cols: P K M W
Lemef: [105 131 110  86]
menin: [ 86 159 107  84]
devum: [120 145 131  70]
kinu: [109 155 115  81]
boz: [112 155 130  81]
both Lemef menin:   [86]
down: [105  86]  P
which: [105 131]  Lemef
both devum Lemef:   [131]

cols: V J B L C Q N
ror: [148 138 130 117 168  86 143]
Lebu: [130 117 138 148 115 127 124]
Kot: [123 130 116 119 143 125 138]
Vupa: [123 124 126 119 143 130 124]
feg: [138 107 133 130 107 123 123]
nedu: [126 129 112 125 138 156 123]
down: [130 123 123 138]  V
which: [123 124 126 119 143 130 124]  Vupa
which: [148 138 130 117 168  86 143]  ror
which: [117 138 148]  Lebu
which: [130 117 138 148]  Lebu
which: [138 156 123]  nedu
dup Vupa:   [124]

cols: U E Z G T X R H
sazi: [129 124 141 125 131 126 159 141]
Gevod: [126 144 155 132 124 124 133 157]
luvo: [131 130 135 156 130 128 130 132]
Pas: [124 148 154 133 128 125 113 155]
depi: [131 139 124 123 125 124 102 124]
num: [127 153 124 116 131 132  80 124]
Sepok: [132 131 121 132 127 120 125 119]
down: [124 130 128 125 131]  T
down: [132 156 133 123 116]  G
down: [131 124 131 127 132]  U
both luvo Pas:   [128]
both Sepok Pas:   [125]
down: [133 123 116]  G

cols: Tupop gali Bafo vufi Pefu mifol pesor Rudin
Siv: [111 170 126  89 129 121 165 137]
pugel: [119 105 149 152 127 137  90 167]
Sodi: [129  93 109 108 136 129 124 121]
Fona: [130 122 131 156 126 124 127 148]
down: [170 105]  gali
which: [129  93]  Sodi

cols: saro rif senu garo Pano pekub sizom zinud
bunam: [165 154 155 138 116 120 100 147]
vamoz: [113 169 130 128 117 114 108 139]
Fisil: [115 114 108 138 115 124  98 145]
zoma: [169 158 159 138 115 124  98 144]
Tar: [138 120 129 135 115  87 116 167]
nis: [163 156 160 139 115 129 102 137]
fotol: [120 129 135 115  87 117 119 103]
lonok: [157 137 145 137 115 105 106 158]
both lonok Tar:   [115]
down: [100 108  98  98 116 102 119]  sizom
which: [117 114 108]  vamoz
which: [120 129 135 115  87 116]  Tar
which: [117 114]  vamoz
which: [138 115 124  98 144]  zoma

cols: Dile Fav zaz sodul fet Bizov
Siteb: [130 118 115  92 149 109]
ligo: [107 165 141 114 165 170]
narul: [137 149 156 114 146 149]
Dilu: [133 152 134 125 128 131]
Rezo: [111  96 108  92 122 130]
kisar: [154 172 157 164  98 106]
Meto: [155 129 131 149  92  86]
sifip: [136 105 116 140 114 110]
nore: [145 133 134 155  97 104]
ledud: [118 106 107 107 129 135]
dup narul:   [149]
dup ledud:   [107]
which: [149  92]  Meto
which: [118 115  92 149 109]  Siteb

cols: D F Y S
reva: [104 104 104 104]
lavez: [132 104 154 156]
Zegol: [125 173 169 149]
dup reva:   [104]
which: [104 104 104 104]  reva
both reva lavez:   [104]

cols: mez Lafi Nar Namuz sobu kureg fabev Vel ber
Denad: [115 159 135 131 121 135 131 116  91]
nal: [135 114 144 133 135 130 140 124  77]
dif: [ 97 124 124 115 123 111  84 144 140]
tez: [159 135 131 121 135 128 111 157 135]
nim: [151  94 133 100 159 130 159  95 113]
both dif Denad:   [115]
which: [159 135 131 121 135 131]  Denad
dup nim:   [159]

cols: dap fida Kituz mirud fiso mefi ribu Lev pob
biso: [110 122 151 131 134 132  87 154 137]
liri: [108 121 158 114 129 138  96 137 121]
ripib: [107 123 145 125 133 138  90 154 134]
bivep: [108 125 136 138 138 136  82 156 149]
loko: [110 117 158 134 133 131  85 156 137]
Gorak: [109 138 166 111 128 137  98 149 116]
dup liri:   [121]
which: [110 117 158 134 133 131  85 156 137]  loko
both biso liri:   [137]
down: [121 123 125]  fida
both ripib Gorak:   [138]
which: [123 145 125 133 138]  ripib

cols: Mizem Gamu tib pegab veru gubu vedit bos
bep: [150 124 128 155  99  99 121  86]
Ses: [128 133 132 127 141 119 133 127]
Popal: [126 127 126 128 123 129 121 123]
gemiv: [131 128 133 124 124 126 117 130]
Kiget: [126 128 118 134 119 129 135 137]
Gef: [126 137 111 125 119 125 137 131]
Zuvaf: [126 127 126 128 123 129 139 135]
zize: [121 126 129 137 115 124 136 116]
vus: [130 126 131 119 124 132 125 125]
poz: [124 126 131 119 128 122 123 138]
rez: [125 127 129 129 127 131 124 128]
down: [155 127 128 124 134 125 128 137 119 119]  pegab
both bep vus:   [124]
which: [133 124 124 126 117]  gemiv
down: [117 135 137 139 136]  vedit
which: [141 119 133]  Ses
which: [124 126 131 119 128 122 123 138]  poz
which: [124 132 125 125]  vus

cols: dufen Pivem ziv Fikis zuzer ruv Soko
deva: [112 113 102 130  85 103  75]
guko: [126 126 130 131 123 132 131]
Nivof: [136 143 133 122 121 128 149]
Besok: [126 127 132 135 127 124 122]
boga: [122 124 133 138 126 120 116]
dison: [133 133 119 119 122 115 133]
Keki: [135 140 146 133 131 134 154]
Bepu: [135 133 117 113 124 134 143]
mib: [129 125 133 129 150 131 128]
teve: [107 110 149 165 121 129 110]
down: [122 135 138 119 133 113 129]  Fikis
both Bepu dison:   [133]

cols: Nupi vos libo melu Lili lofo vopif buzu
zosap: [136 136 124 123 144 136 136 114]
bop: [121 135 116 148 140 139 125 115]
zevor: [136 144 136 133 142 124 133 122]
nereb: [ 99 127  96 138 122 124 150 136]
niba: [140 174 124 106 109 139 124 104]
mesov: [140 174 124 106 140 139 116 104]
dup zosap:   [136]
down: [136 135 144 127 174]  vos
which: [136 136 124 123 144 136 136]  zosap
both zevor niba:   [124]

cols: Reb vapi vukit mogen gumod Folin lada surug letu
medi: [127 127 127 129 129 127 126 128 131]
vagot: [ 97 180 127 140 126 166 156 130 135]
Sogen: [145  97 140 156 180 140 113 113 113]
which: [ 97 180 127 140 126 166 156 130 135]  vagot
which: [145  97 140 156 180 140 113]  Sogen

cols: Pez tinof runit foga Timi Vep Mag Pivag fekuv tatub
sal: [141 145 131 100 126  85 119 120 127 136]
tagul: [138 123 119 112 124 139 130 117 129 132]
dedan: [121 131 139 141 133 116 129 138 128 127]
saz: [117 132 141 148 131 111 130 142 134 104]
kadu: [117 132 141 148 111 111 130 142 131 126]
vozub: [121 131 139 141 133 116 130 122 134 135]
down: [127 129 128 134]  fekuv
which: [141 148 131]  saz
dup kadu:   [111]
down: [100 112 141 148]  foga
down: [100 112]  foga
down: [128 134 131 134]  fekuv

cols: Taf Fede vodu Geko lubon
pom: [124 145 107 139 129]
pef: [131 135 142 129 133]
rifor: [128 111 170 113 125]
Gimu: [129 128 123 139 148]
down: [113 139]  Geko
down: [124 131 128]  Taf

cols: miga Lidip vana nopob remit
vav: [120 120 134 123 120]
Dukig: [134 120 123 159 123]
Lidin: [174 122 138 119 174]
ramav: [129 126 129 125 114]
dup Lidin:   [174]
which: [174 122]  Lidin
which: [120 120 134 123]  vav
dup vav:   [120]
down: [120 120 122]  Lidip

cols: Veku Mulur biko Tedo Kupar fimuv nomu nolaf kiku
vobep: [ 81 143  97 101  99 106 133 106  94]
gose: [157 108  90  99 129 172 128 110 163]
sor: [ 81 122  97 101  99 106 133 106 101]
which: [ 81 143  97 101  99 106 133 106  94]  vobep
dup vobep:   [106]

cols: ribap Farak seteb vezam saded
Votef: [120 117 123 130 101]
Rira: [124 116 170 160 104]
nemun: [120 139 129 154 143]
Lil: [141 150 147 118 127]
tutab: [141 164 146 129 134]
lon: [133 127 133 132 130]
vodo: [132 116  93 104 141]
goru: [128 138 110 143 158]
fus: [119 127 111 128  97]
dup lon:   [133]
which: [133 127 133 132 130]  lon
which: [118 127]  Lil

